These are the activations of a small neural network, seen along a few directions. Each row is one input.
In each table, some parts of the input vary, and every possible input appears once, in random order.
Descriptions start from the smaller parts, as in this example, which fits no table here: one of 8 places around a ring, together with either a single point or one of 11 places around a ring or (one of 2 separate values, together with one of 6 places along a line).
Shared parts are said once, and a part with two or three values counts as separate values.

Other details of the inputs vary at random and push rows far along two fixed directions, the same in every table; ignore that.

Table:
x1: [-34 -46 -49  34  28   9  29  16  48   0  11  38]
x2: [ -2 -23  22  26   6 -22  37 -17   5  27  -9 -22]
x3: [  9 -21  39  12  35  -3  33 -54  14  47  -8   8]
x4: [ 14   3  22  -6 -15 -23   1 -12 -18  23  11 -29]
x5: [  1  54 -25 -36 -25  19 -47  17  -5 -34 -31  31]
x6: [ 10  44 -31 -33 -24  23 -31  29  -4 -31 -15  28]
x7: [ 13  14  23  -5 -15 -24  -8 -17 -23  21   7 -23]
x8: [-27 -49 -44  33  30  25  37  30  52 -17  13  33]
x9: [-41 -45 -49  33  33  25  22  23  60 -22  -4  44]
x10: [  6   0  32   1  -8 -17  -9 -23 -29  23  16 -32]
x11: [ 10   4  33  -7   1  -9  -8  -7 -25   6  11 -37]
x12: [-21 -51 -38  36  26  19  50  24  50 -15  -1  32]
x13: [  8   9  33  -1  -5  -7  -6 -17 -21  -3 -15 -23]
x14: [ -3  51 -26 -35  -5  26 -60  24 -10 -44 -11  28]
x15: [  9   5  34   5   2 -14   4 -18 -22   4  -9 -27]
x16: [ -1  47 -34 -36 -26  14 -53  18  -3 -27 -11  35]
x17: [ -2 -27  10  13   7 -14  18  -9  -4  23  23 -21]
x18: [ 15  -1  41  -2  -2 -16   9 -14 -26   9  -4 -38]
x19: [ 22   8  22  -6 -21 -17   1  -9 -24  20  18 -28]
x20: [  8  46 -34 -39 -21  26 -51  27 -17 -33  12  27]
x21: [  4 -21  20  13   0 -19  33 -10   1  24  -4 -26]
Description of these inputs: either a single point or (one of 4 places along a line, together with one of 5 places around a ring).
- A walk changes only the place on the line of 4. It starts at x12 and steps to x18. List the rest of the walk in order. => x15, x13

Table:
x22: [  5  28 -16 -17 -11  10 -29  18 -11 -18  12   8]
x23: [  9  -1  27  -6  -5 -14  -8  -9 -28  11  21 -38]
x24: [  1 -16  20  20  18  -7  23 -20   6  22   1  -6]
x25: [  9  35  -1 -25 -30   2 -39  13 -23 -13   3  -9]
x26: [  5 -24   5  13   0 -16  31   2   2  20  13 -20]
x27: [  4 -21  18  16  10  -7  27 -25   4  21  -4  -2]
x28: [  9 -11  31  16  -2 -21  12 -13 -21  22  26 -41]
x29: [ 15  19  14 -15  -6   4 -10 -17 -16   4  -9   6]
x30: [ 14  41   8 -28 -15   6 -36 -12 -25 -11 -16  10]
x31: [ -6  29 -31 -20 -23  14 -38  28   0 -28  -2  18]
x32: [ 10  12   4 -10 -18  -3 -14   2 -22  -4  11  -9]
x33: [ -3 -32   0  12  13  -2  22   1   8  12  23 -12]
x34: [  1   5 -26 -10 -10  13  -9  17   1 -16   8  21]
x35: [ 19   7  27  -2  -8 -11  -1  -8 -27  15  24 -32]
x36: [-11  -8 -28   5  10  16   6   1  25 -10 -14  40]
x37: [ -2  27 -13 -18  -5   1 -21   3   1 -12 -23  18]
x38: [ -9 -15  -1   3  21   7   8  -7  15   5  -5  14]
x39: [-24 -33 -19  19  30   9  20  -1  36   1  -7  26]
x40: [-15  18 -38 -12  -2  24 -21  15  28 -24 -23  46]
x41: [ 11  14  37   3   2 -14  -8 -26 -22  17  -2 -24]
x42: [ -5 -20  10  17   8  -3  26 -15  19  19  -7   0]
x43: [  8  10  15  -6 -18 -22  -7   1 -26   8   7 -30]
x44: [-10 -15  -1   5  20   6   6  -7  15   4  -5  12]
x45: [ 14   4  27 -12  -6 -10 -10  -8 -29  11  22 -35]
x46: [  5  38  11 -32  -4   7 -45  -8 -23 -12 -12   3]
x47: [ 11  36  -4 -22   0  17 -26   0  -6 -11  -9  24]
x48: [-19  -9 -37  13   6   9  -1  24  21 -17  12  22]
x49: [  0  14  -7 -11  -3  13  -7  -1  12  -4 -15  21]
x50: [-14 -17 -35   9  -2  12   8  24  28  -9   6  20]
x51: [ -1   4  -4 -13  14  15  -7  -3   8  -3  -6  21]
x52: [ -8 -27  32  32  24   4  36  10  11 -41 -43 -28]
x53: [ 19  19  26 -16  -6 -12   0 -18 -18  17 -11 -13]
x54: [-11 -13 -35  11   9  14   8  22  24 -11  15  23]
x55: [  4  -3  -3   0 -12   0   1   9   0   4  11  -8]
x56: [ 1 11 -6 -3 11 12 -5 -2  9 -3 -7 22]
x57: [ 11 -17  23  11  -8 -16  18 -13 -19  19  19 -29]
x58: [ 1 13  0 -1  8  6 -9 -6  3 -1 -7 13]
x59: [  9  13  20  -5  -6  -6  -9 -23 -18   6 -11  -6]
x60: [ 13   1  25   0 -17 -17  -2 -12 -31  12  16 -31]
x61: [  0  -8  -9   3  -5 -10  11  12   1   4   7  -7]
x62: [  4  11   1  -9  -3  10  -1  -6   9   3 -12  14]
x63: [  7  12  12  -1  -9  -9 -13   1 -21   2  18 -21]
x64: [ 14  32   9 -24 -26 -14 -27   7 -33  -3   3 -22]
x65: [-12  -3 -17  -5   1   5 -15  15   2 -14  12   3]
x66: [ -1 -24  22  10  22  -4  21 -21   6  22   2  -7]
x67: [ -1  38 -25 -28  -8  10 -31  11   3 -22 -26  31]
x68: [-10  -8 -28   2  13   8  16   8  32  -3 -18  35]
x69: [  6  10   9  -5 -19 -10 -15  -2 -26  -2  11 -17]
x70: [ -2  10 -12  -8   3   0  -1   0  10  -3 -19  18]
x71: [ -5 -26  17  23   9  -9  31 -20  17  24  -6  -8]
x72: [ 12  46  10 -24  -7   6 -41  -7 -22 -10 -11   6]
x73: [-16  -9 -47   3   0   7   5  32  26 -17   0  27]
x74: [-10 -15   5  16   6  -4  15 -12  19  11 -11   2]
x75: [-12 -32   0  17  11  -7  16   1   7   8  20 -15]
x76: [-13 -34 -30  20   5   9  28  19  36   2  11  16]
x77: [ -3 -26   9  20  -5 -12  22  -1   5  18  15 -22]
x78: [ -9  -1   8  14   3  17   9  38 -13 -59 -30 -32]
x79: [-21 -31 -24  26  18   6  24  -5  34  -1 -13  30]
x80: [ -5   4 -21  -3 -12   4 -12  13  -3 -15   7  11]
x81: [ 10  -6  30   5   4 -21  21 -24  -8  27  -8 -22]
x82: [ -4 -30  10  14  10  -9  19  -3   0  15  23 -22]
x83: [ -1 -26  -5  15   2 -14  29   7   9  15  11 -12]
- The inputs of x23 and x44 match in every part but one. If x80 is changed in the same way as x23 into x44, which row does it become? => x59
- The inputs of x70 and x73 match in every part but one. If x30 is changed in the same way as x70 into x73, which row does it become? => x60
- What is each input in this table made of? => one of 2 separate values, together with either a single point or (one of 5 places along a line, together with one of 6 places along a line)
- Which other rows does x26 become when the choice among 2 separate values takes its other values? List them by row number. => x53
- Which other rows does x39 become when the place on the line of 5 takes its other values? List them by row number. => x40, x59, x67, x72
- Which other rows does x69 become when the choice among 2 separate values takes its other values? List them by row number. => x79
- A walk changes only the place on the line of 6. It starts at x74 and steps to x40. List the rest of the walk in order. => x71, x42, x49, x62
